Each row below holds a small network's activations on one record, seen along a few directions.
Each row is followed by the record's values for the fields G, J, H, B, S, F.
A field that a record lacks is left out.
The largest differences between rows may come from other fields.
In the rows, 500 means zero.
Strong random noise was added to every row along 24 fixed directions; ignore it. To show where, here is one row again and again, with new noise each time:
[332 483 560 612 332 431 548 531 340 540 557 533 547 510 478 459 306 418
 665 570 510 677 387 384 531 564 320 381 462 641 577 465 578 405 481 590
 511]
[609 404 494 764 418 464 582 292 341 666 476 550 602 534 459 274 341 535
 460 709 323 638 541 597 643 546 500 710 511 631 539 573 589 607 404 400
 643]
[576 564 503 501 308 597 637 402 222 573 422 548 662 563 534 493 743 657
 526 561 442 275 243 433 651 700 754 599 490 634 451 507 514 382 595 645
 506]
[552 478 668 290 573 448 753 512 465 517 573 507 351 422 472 571 497 444
 759 595 564 629 331 478 384 676 579 495 425 581 412 471 599 715 526 533
 537]
[357 633 293 341 675 495 490 693 360 317 642 488 223 674 587 612 708 597
 629 568 643 458 446 249 514 585 600 270 451 437 832 457 428 695 558 440
 453]
[530 469 415 371 498 446 541 467 624 477 322 483 432 376 554 559 453 781
 494 449 495 354 382 420 494 624 400 521 587 589 508 583 349 500 449 649
 328]
[646 488 419 490 594 585 485 751 418 408 341 371 565 616 545 544 528 444
 506 458 557 539 671 585 653 476 192 617 378 360 393 533 629 706 749 520
 445]
[431 526 464 479 801 488 308 626 509 491 401 412 622 558 541 573 816 367
 706 628 389 407 481 386 624 590 353 461 338 732 270 330 476 544 589 457
 635]
[437 600 486 538 455 528 569 462 615 664 432 503 262 393 563 586 423 334
 401 520 591 439 518 416 644 591 613 314 386 491 675 339 504 574 406 360
 361]
[618 454 791 430 142 426 456 397 502 322 721 671 599 500 570 483 416 629
 690 657 520 568 344 504 437 533 465 458 725 496 360 550 487 561 688 457
 569]
[467 381 609 313 629 572 635 482 542 436 414 517 476 364 392 343 506 446
 550 445 538 530 497 492 464 577 574 662 462 733 508 486 330 539 368 647
 609]
[539 579 360 542 455 503 511 453 377 660 528 595 634 515 573 599 282 413
 396 390 418 367 704 383 756 609 619 407 271 563 800 384 439 241 463 405
 504]
[333 611 607 737 424 631 411 616 247 533 585 373 727 423 440 339 394 418
 328 663 530 686 512 633 691 494 294 438 535 757 196 434 465 395 227 460
 636]
[575 680 308 504 576 639 386 489 522 553 290 408 492 647 508 411 550 394
 314 734 374 500 638 578 688 488 512 547 408 570 557 242 430 644 416 436
 345]
[372 364 558 684 265 564 594 412 547 606 521 545 407 503 478 408 482 525
 510 567 731 486 665 515 554 451 441 459 518 816 523 259 417 563 587 415
 664]
[529 511 579 426 448 275 597 309 652 524 793 520 415 261 583 498 246 532
 681 548 612 516 641 553 376 428 583 309 556 433 560 421 708 651 446 201
 507]
[413 335 619 498 398 482 396 532 507 695 359 479 593 676 559 667 448 501
 471 578 477 403 482 488 488 493 321 604 438 556 311 277 643 303 465 589
 556]
[307 573 240 704 261 406 619 305 407 550 425 431 584 271 479 445 510 655
 505 610 711 385 587 448 444 429 569 433 545 847 560 280 438 502 365 656
 694]
[580 451 503 458 391 493 616 462 611 476 457 377 558 328 557 456 371 545
 449 506 454 433 511 430 485 541 557 613 422 416 585 561 459 498 384 614
 457]
[672 507 221 375 373 391 181 541 786 404 354 426 549 620 737 422 366 647
 391 395 665 260 523 669 346 372 238 447 452 337 487 265 336 355 446 381
 424]
[361 503 483 647 425 672 342 575 340 371 708 493 671 472 534 540 687 482
 420 484 409 249 660 461 413 480 546 629 462 279 516 661 570 427 676 536
 548]
[667 520 813 398 655 472 510 421 440 645 614 431 532 687 625 581 682 585
 472 525 581 658 470 583 757 452 311 501 439 621 157 340 578 581 594 446
 520]
[536 678 260 693 454 441 669 500 450 536 475 408 597 459 476 434 440 714
 366 675 329 466 545 624 460 448 608 434 505 439 654 562 527 648 537 446
 456]
[456 572 502 487 484 478 478 468 493 508 587 409 418 488 473 487 666 253
 653 607 546 629 493 326 514 518 569 431 382 641 465 322 513 558 457 519
 572]
[536 398 493 435 319 386 369 741 631 534 460 471 615 555 477 326 602 376
 447 508 263 342 466 280 500 501 702 445 410 482 562 475 448 436 498 263
 547]
[384 491 467 642 386 473 486 566 659 502 471 447 429 494 486 494 344 466
 516 724 541 549 588 625 343 403 369 398 538 488 486 335 560 653 511 381
 547]

[318 407 556 507 373 550 635 401 797 437 598 323 496 321 613 405 283 662
 659 550 636 399 591 439 448 459 332 386 457 644 649 318 382 402 452 586
 388]
G=g1, J=j2, H=h2, B=b1, F=f1
[390 484 280 523 654 441 392 464 468 699 465 475 465 578 654 476 395 499
 520 587 447 311 513 460 501 607 424 480 267 545 691 295 568 456 325 354
 423]
G=g2, J=j1, H=h1, F=f1
[528 349 509 375 501 472 379 620 532 570 506 474 292 505 465 425 535 466
 481 602 480 500 457 436 414 617 486 620 552 523 333 527 538 678 336 308
 469]
G=g2, J=j2, H=h1, S=s1, F=f1
[635 402 482 452 703 756 542 560 376 472 294 437 488 669 431 616 642 527
 606 546 383 476 516 522 679 676 462 793 536 539 314 633 593 530 595 615
 432]
G=g1, J=j1, H=h2, B=b1, F=f2
[314 437 349 505 609 459 305 551 455 565 450 462 391 602 485 472 722 428
 506 542 453 458 504 334 344 499 389 577 392 619 525 397 470 567 433 567
 510]
G=g2, J=j2, H=h2, B=b2, F=f2
[439 600 595 430 430 662 527 476 398 621 627 392 433 498 614 559 560 524
 272 623 519 402 540 440 607 556 591 552 395 410 514 383 562 554 400 530
 256]
G=g2, J=j2, H=h1, F=f1
[415 308 571 581 481 664 606 648 657 532 492 292 385 583 431 369 567 456
 660 861 321 562 480 434 387 595 462 635 435 596 433 446 526 720 512 456
 458]
G=g1, J=j2, H=h2, B=b2, S=s1, F=f2
[391 414 441 770 696 481 426 506 713 546 472 398 230 459 543 564 516 391
 489 538 575 550 530 419 599 486 462 406 501 403 568 577 497 573 321 290
 626]
G=g1, J=j1, H=h1, F=f2
[593 337 462 549 514 499 647 533 607 516 423 516 417 562 376 539 401 434
 555 316 508 596 606 508 462 464 542 592 472 471 602 608 476 387 586 552
 636]
G=g2, J=j1, H=h2, B=b2, F=f1
[603 402 520 467 388 441 368 550 598 467 314 361 620 705 615 482 616 625
 362 442 580 379 476 494 663 282 496 570 595 289 414 439 610 365 470 494
 522]
G=g2, J=j1, H=h1, F=f1
[524 437 604 449 423 564 330 551 431 409 770 646 377 212 401 496 543 271
 420 554 546 578 689 353 435 652 670 578 584 625 312 659 306 747 379 288
 676]
G=g1, J=j2, H=h1, F=f2
[618 630 631 567 500 554 474 582 737 357 486 469 729 570 524 401 480 446
 488 524 459 502 443 750 593 361 553 286 520 426 416 407 350 336 612 314
 631]
G=g2, J=j2, H=h1, F=f2
[452 508 478 339 537 303 436 502 528 561 598 519 480 476 536 363 549 583
 522 586 453 524 420 522 216 451 416 451 451 583 453 390 507 703 479 436
 401]
G=g1, J=j2, H=h2, B=b2, F=f2
[476 554 582 581 684 515 486 534 529 555 538 679 388 536 388 531 568 329
 406 320 488 588 450 627 480 515 555 389 456 521 508 562 341 411 572 395
 681]
G=g2, J=j2, H=h2, B=b2, S=s1, F=f1
[337 462 301 627 600 806 492 389 465 494 577 399 392 323 461 500 508 570
 564 552 704 308 729 670 398 629 411 660 521 745 331 423 439 459 370 512
 531]
G=g1, J=j1, H=h1, F=f1
[270 535 485 694 654 542 485 526 395 401 476 443 526 385 474 600 381 382
 443 493 553 585 559 485 582 439 416 525 513 342 602 636 592 403 312 669
 643]
G=g1, J=j1, H=h1, F=f1
[446 541 613 390 502 571 519 390 461 628 633 488 340 615 597 549 456 410
 490 467 622 512 411 536 461 504 565 459 416 347 565 339 669 371 376 493
 323]
G=g2, J=j2, H=h2, B=b2, S=s1, F=f2
[436 458 797 491 355 295 537 229 348 529 528 655 717 485 766 360 503 474
 560 646 700 529 357 485 521 373 406 509 317 547 646 208 600 779 572 621
 723]
G=g1, J=j1, H=h2, B=b1, F=f2
[588 536 515 568 329 459 472 497 348 501 414 542 557 623 569 662 573 540
 314 508 644 527 477 563 506 398 481 585 519 355 426 466 550 571 584 639
 674]
G=g2, J=j1, H=h2, B=b2, F=f1
[516 671 354 440 697 616 390 384 574 385 391 475 596 579 450 651 619 542
 579 630 467 378 620 632 556 450 643 467 633 644 378 283 414 337 446 512
 610]
G=g2, J=j2, H=h2, B=b2, F=f2
[451 330 585 560 460 649 603 447 569 354 731 433 565 464 478 235 590 521
 786 436 544 375 495 444 564 546 656 537 519 583 571 586 453 249 547 414
 632]
G=g1, J=j2, H=h1, S=s1, F=f1
[508 485 337 363 536 572 505 453 478 266 600 368 606 487 462 296 429 825
 739 568 470 390 525 630 385 485 479 590 739 544 451 590 564 386 425 508
 377]
G=g2, J=j2, H=h2, B=b1, F=f1
[387 467 446 571 311 576 369 600 559 390 381 341 533 383 524 337 385 562
 395 544 486 466 364 409 531 545 327 533 601 493 472 610 378 369 237 627
 354]
G=g1, J=j2, H=h2, B=b1, F=f1
[430 416 591 583 536 563 503 408 597 575 485 546 294 375 496 748 612 374
 624 626 461 313 464 436 442 651 733 567 574 361 408 575 714 598 483 377
 578]
G=g2, J=j1, H=h2, B=b2, F=f1
[493 521 642 222 712 362 588 438 533 322 429 485 470 391 469 425 707 503
 590 446 673 649 408 422 552 361 602 494 596 562 478 475 469 699 438 685
 590]
G=g2, J=j2, H=h1, S=s1, F=f1
[571 510 679 331 489 715 590 898 421 399 607 471 467 723 527 578 382 667
 239 531 478 622 569 571 574 541 356 474 471 383 525 564 321 659 651 485
 326]
G=g2, J=j1, H=h2, B=b2, S=s2, F=f1
[404 625 420 560 728 725 574 581 490 390 691 242 582 470 383 237 547 544
 501 484 425 560 616 691 500 415 500 480 506 519 460 577 487 363 405 470
 352]
G=g2, J=j2, H=h1, S=s1, F=f1
[327 429 678 344 385 555 519 627 472 512 572 453 528 492 579 578 487 342
 620 404 681 357 528 500 357 434 412 473 367 328 464 323 805 444 631 552
 386]
G=g1, J=j2, H=h2, B=b2, F=f2
[491 402 457 491 572 545 315 317 478 435 636 481 287 520 611 354 541 655
 534 512 566 412 466 456 555 543 471 626 691 375 543 668 584 539 278 339
 364]
G=g1, J=j2, H=h2, B=b2, F=f2
[366 496 513 379 614 565 559 376 282 592 602 461 469 555 582 366 704 800
 362 369 588 401 478 503 460 455 361 645 449 570 553 510 535 559 541 721
 193]
G=g1, J=j2, H=h1, F=f2
[508 533 170 299 566 271 513 529 374 518 297 524 688 506 510 474 421 601
 402 661 363 404 524 483 207 478 595 664 311 529 707 327 440 658 334 715
 612]
G=g1, J=j2, H=h1, S=s2, F=f1
[364 690 672 672 433 764 462 447 554 514 487 665 631 343 382 769 324 381
 384 577 370 507 494 774 396 602 403 427 595 596 236 492 340 270 602 673
 426]
G=g1, J=j1, H=h1, F=f2
[415 683 256 656 548 591 675 338 584 394 543 380 429 335 375 467 591 636
 651 592 486 489 477 546 395 534 636 406 600 706 561 533 327 443 473 638
 505]
G=g1, J=j1, H=h2, B=b2, F=f1
[396 278 596 570 460 418 414 517 698 595 351 708 394 678 416 716 427 465
 572 451 436 516 475 470 328 498 309 518 532 580 499 439 412 344 681 600
 651]
G=g2, J=j1, H=h1, S=s1, F=f1

Here are new rows. What are their fields?
[496 457 482 644 507 567 447 499 478 555 508 601 344 717 477 473 463 367
 568 658 452 612 394 636 364 565 429 562 461 398 528 495 559 557 576 414
 524]
G=g1, J=j2, H=h1, F=f2
[411 486 436 531 291 382 399 564 530 408 557 504 519 461 530 451 427 258
 664 608 542 521 582 374 363 426 464 433 401 406 643 357 612 607 573 453
 598]
G=g2, J=j2, H=h2, B=b2, F=f1
[460 372 448 696 273 440 408 423 429 539 651 467 732 622 422 431 491 510
 849 572 261 472 540 345 537 478 462 517 609 606 434 564 753 161 648 442
 495]
G=g1, J=j1, H=h1, F=f2
[453 604 567 333 465 367 480 539 348 588 871 429 568 364 533 368 460 544
 491 407 503 590 712 365 571 432 367 307 437 671 476 423 598 623 512 315
 248]
G=g2, J=j2, H=h2, B=b2, S=s1, F=f2
[499 545 317 475 484 407 421 467 508 608 614 443 478 442 572 264 474 517
 406 546 490 440 568 418 498 522 553 426 360 650 635 357 379 555 289 279
 443]
G=g1, J=j2, H=h1, F=f2
[577 422 376 437 522 295 696 492 556 548 342 548 358 393 388 410 208 545
 565 375 614 771 543 473 506 494 362 446 539 723 631 540 417 641 408 537
 492]
G=g1, J=j1, H=h1, F=f2
[621 373 429 505 595 478 504 621 437 467 501 399 500 718 471 460 442 521
 571 434 526 657 551 519 551 456 406 594 474 463 481 566 548 419 439 461
 653]
G=g2, J=j1, H=h2, B=b2, F=f1
[423 571 415 507 580 470 591 608 588 526 521 504 391 442 415 830 461 715
 412 538 442 458 581 537 337 519 483 394 598 495 438 561 424 512 592 559
 479]
G=g1, J=j2, H=h1, S=s1, F=f1
[556 626 430 460 594 667 667 439 390 539 533 458 471 622 396 379 526 554
 587 793 434 585 572 624 662 602 682 490 520 835 492 280 434 597 441 369
 515]
G=g1, J=j2, H=h2, B=b2, F=f1
[629 659 331 669 227 572 564 374 398 427 458 450 617 264 377 528 615 371
 568 639 438 463 659 406 651 540 815 534 648 572 405 580 590 602 565 486
 534]
G=g1, J=j2, H=h2, B=b2, F=f2
[375 502 667 399 745 342 627 308 541 593 543 438 495 532 519 505 585 690
 562 609 443 559 257 546 374 399 630 476 573 497 480 445 644 457 280 611
 524]
G=g2, J=j2, H=h1, S=s1, F=f2
[610 506 668 358 416 529 509 482 661 322 565 445 637 626 483 484 516 527
 525 636 372 524 423 613 316 341 733 555 626 244 451 496 566 438 514 532
 519]
G=g1, J=j1, H=h1, F=f2
[528 270 473 530 211 386 394 480 565 493 473 509 616 609 548 451 254 536
 543 370 536 432 510 433 456 397 452 594 563 314 595 542 619 135 420 526
 564]
G=g2, J=j2, H=h1, F=f1
[401 407 498 373 781 383 448 464 526 433 441 452 462 475 474 542 710 193
 810 590 489 569 628 257 476 445 536 603 355 533 575 363 691 727 523 588
 656]
G=g2, J=j2, H=h1, S=s1, F=f2
[385 464 552 594 345 492 555 605 320 447 277 342 639 514 601 362 578 754
 227 595 692 508 337 464 714 361 373 582 602 463 468 520 506 609 347 741
 541]
G=g2, J=j2, H=h1, S=s1, F=f1
[550 486 600 419 624 612 655 482 453 452 701 510 348 516 511 520 458 553
 600 488 496 526 481 476 539 634 665 484 501 436 638 635 509 550 469 381
 465]
G=g2, J=j1, H=h2, B=b1, F=f2
[469 400 592 450 451 487 613 452 593 434 476 522 432 388 601 637 402 719
 559 456 648 427 546 343 632 548 397 449 583 580 620 532 395 586 559 585
 473]
G=g2, J=j1, H=h1, S=s1, F=f2
